[149, 143, 116, 108, 144] value 149
[126, 128, 125, 113, 132, 106, 131] value 126
[128, 130, 132, 130, 124, 120, 150] value 128
[134, 124, 153, 115] value 134
[98, 136, 116, 138, 120, 99, 134] value 98
[151, 125, 120, 114, 129] value 151
[116, 102, 131, 133, 125] value 116
---
[104 152 146 134 108 134 102] >> 104, 102

[122 107 140 118 125 139] >> 122, 139

[122 107 132 133 146 124] >> 122, 124

[120 131 111 154] >> 120, 154

[113 122 123 154] >> 113, 154

[143 118 135 153 112 141 120] >> 143, 120

[151 127 133 117 129] >> 151, 129

[153 119 140 132] >> 153, 132

[122 152 130 144] >> 122, 144

[[106 103 153 144 117 133 120]
 [126 130 132 121 125 131 146]] >> 106, 146
---
[118 100 104 139 112 109 144] --> 139
[125 153 111 143 145 140 148] --> 143
[127 131 126 103 132 104 131] --> 103
[129 107 133 102 124 157 137] --> 102
[113 152 105 131 142 127 120] --> 131
[117  99 125 108 111 136 115] --> 108
[133 116 135 142 132 150 116] --> 142
---
[[146 117 106 119]
 [141 115 102 130]] result: 115

[122 101 134 107] result: 101

[[135 147 123 131]
 [116 104 126 120]] result: 104

[136 116 148 152] result: 116

[123 153 154 133] result: 153

[157 109 144 117] result: 109

[[123 104 144 125]
 [142 109 118 141]
 [139 105 113 118]] result: 105

[[122 146 112 133]
 [122 146 111 134]
 [133 130 107 140]] result: 130
---
[133, 144, 106, 117, 122] | 133
[134, 141, 108, 122, 125, 143, 107] | 141
[114, 115, 132, 127, 156, 106] | 132
[101, 154, 150, 129, 126] | 150
[[119, 122, 138, 120, 138, 133], [149, 109, 105, 142, 112, 122], [131, 115, 121, 130, 117, 116]] | 142
[111, 99, 134, 153, 102] | 134
[140, 152, 155, 146, 143, 142, 154] | 154
[122, 136, 153, 138] | 138
[[134, 135, 141, 143, 142], [131, 134, 153, 127, 144]] | 144
---
[[108 140 109 106 131 136]
 [133 110 136 139 126 109]
 [148 137 124 147 132 133]]: 148

[[121 136 137 113 118 138 103]
 [122 137 136 113 117 140 104]
 [119 137 139 114 118 136  99]]: 119

[[132 106 127 136 134 124 122]
 [130 127 128 131 128 126 124]
 [131 127 129 130 129 125 131]]: 131

[[121 104 148 138 145 137 131]
 [120 143 108 125 115 126 135]
 [108 144 131 133 122 153 141]]: 108

[[120 115 118 105]
 [116 114 114 107]
 [142 132 128 122]]: 142

[[142 138 122 127 103 118]
 [141 116 136 125 103 120]
 [131 130 111 140 110 141]]: 131

[[142 102 122 152]
 [134 126 131 137]
 [135 113 137 146]]: 135

[[129 141 120 106 114 141]
 [126 123 127 140 125 117]
 [122 141 118 144 121 133]]: 122

[[124 149 117 133]
 [132 136 126 135]
 [131 143 135 131]]: 131
---
[[104 121 139 124 136 125]
 [105 113 107 142 137 149]
 [130 151 126 103 142 116]] Answer: 136

[[139 125 126 136]
 [107 128 127 148]
 [ 99 127 124 143]] Answer: 126

[[134 111 118 112]
 [112 113 127 126]
 [151 124 112 124]] Answer: 118

[[139 138 136 129 133 110 137]
 [142 142 142 124 143 109 142]
 [127 126 104 110 131 132 134]] Answer: 110

[[131 154 127 125 121]
 [132 124 122 114 126]
 [133 137 112 111 131]] Answer: 125

[[149 141 134 150]
 [125 133 115 143]
 [112 112 129 125]] Answer: 134

[[130 140 145 127 129 125 126]
 [128 147 102 126 128 126 127]
 [127 158 110 128 130 130 129]] Answer: 125
---
[[142 133 136 100 111]
 [142 142 144 103 128]] Answer: 142

[[123 121 126 118 153 117 117]
 [134 105 135 129 148 127 122]
 [102 128 149 111 158 107 114]] Answer: 128

[113 125 138 153 127] Answer: 125

[104 120 113 152 114 123 107] Answer: 120

[156 134 149 109 154 112] Answer: 134

[[111 156 114 133 127 117]
 [108 127 114 129 138 123]] Answer: 127

[138 117 157 144 133 135 125] Answer: 117
---
[[109 136 126 115 128 119]
 [134 124 122 131 118 106]] value 136

[[126 125 137 110 120]
 [134 120 155 119 115]
 [144 140 132 118 125]] value 155

[146 151 121 105 111 130] value 151

[102 132 126 135 129 127] value 135

[126 127 158 128 121] value 158

[[145 150 133 147 138 143]
 [148 155 141 154 150 149]] value 155
---
125,136,150,137,133
139,107,148,150,123
141,118,132,125,136
=> 133

106,111,120,119,124,140
138,143,131,118,124,117
108,132,98,111,124,125
=> 140

129,135,103,129
120,121,140,128
124,135,102,143
=> 129

143,141,153,132,142,138,141
135,136,141,141,133,136,135
139,137,133,136,137,137,138
=> 141

108,121,116,157,133,150,154
128,130,108,139,129,102,153
107,146,141,136,131,101,128
=> 154

151,133,119,115
136,126,126,120
146,112,116,129
=> 115

129,115,151,130,136
117,128,115,129,127
134,148,125,113,109
=> 136

128,131,126,98,129,131,138
137,152,130,122,117,122,132
122,120,118,139,135,134,121
=> 138

117,128,129,131,125,124,124
118,122,133,133,118,114,126
140,124,130,138,103,117,143
=> 124

122,115,145,123
130,117,152,123
134,140,140,150
=> 123
---
[131 124 138 126 124 134 104] 131, 104

[136 129 126 108 107 112] 136, 112

[126 149 111 158] 126, 158

[[148 127 114 109 117 116]
 [148 120 116 105 122 112]] 148, 112

[131 112 143 107 101] 131, 101

[144 109  99 136 150] 144, 150

[147 103 120 101 130 102] 147, 102

[[150 137 140 154 137]
 [142 141 140 145 139]] 150, 139

[[113 132 113 116]
 [115 109 112 116]
 [151 125 130 116]] 113, 116

[[116 129 150 129]
 [123 133 152 130]] 116, 130
---
155,155,137,158,114,118
134,134,129,134,128,127
134,134,130,134,127,129
-> 134

123,139,129,136,134,131,127
125,120,120,140,119,124,118
141,114,136,103,124,126,143
-> 124

143,133,105,150,148,144
136,126,131,121,135,119
138,119,143,117,134,118
-> 117

113,123,122,124,130,124
137,138,128,121,136,140
109,138,112,103,150,145
-> 103

115,141,133,132
132,146,111,106
115,141,133,132
-> 141

131,117,126,134,118,124
141,135,137,132,126,130
137,116,103,119,144,153
-> 119

120,131,130,127,128,123
124,130,129,128,128,126
107,136,134,125,127,116
-> 125

131,123,132,131,107
133,131,123,126,128
129,125,109,126,133
-> 109

145,127,117,113,141,123
146,124,124,136,137,129
148,150,143,123,144,131
-> 123
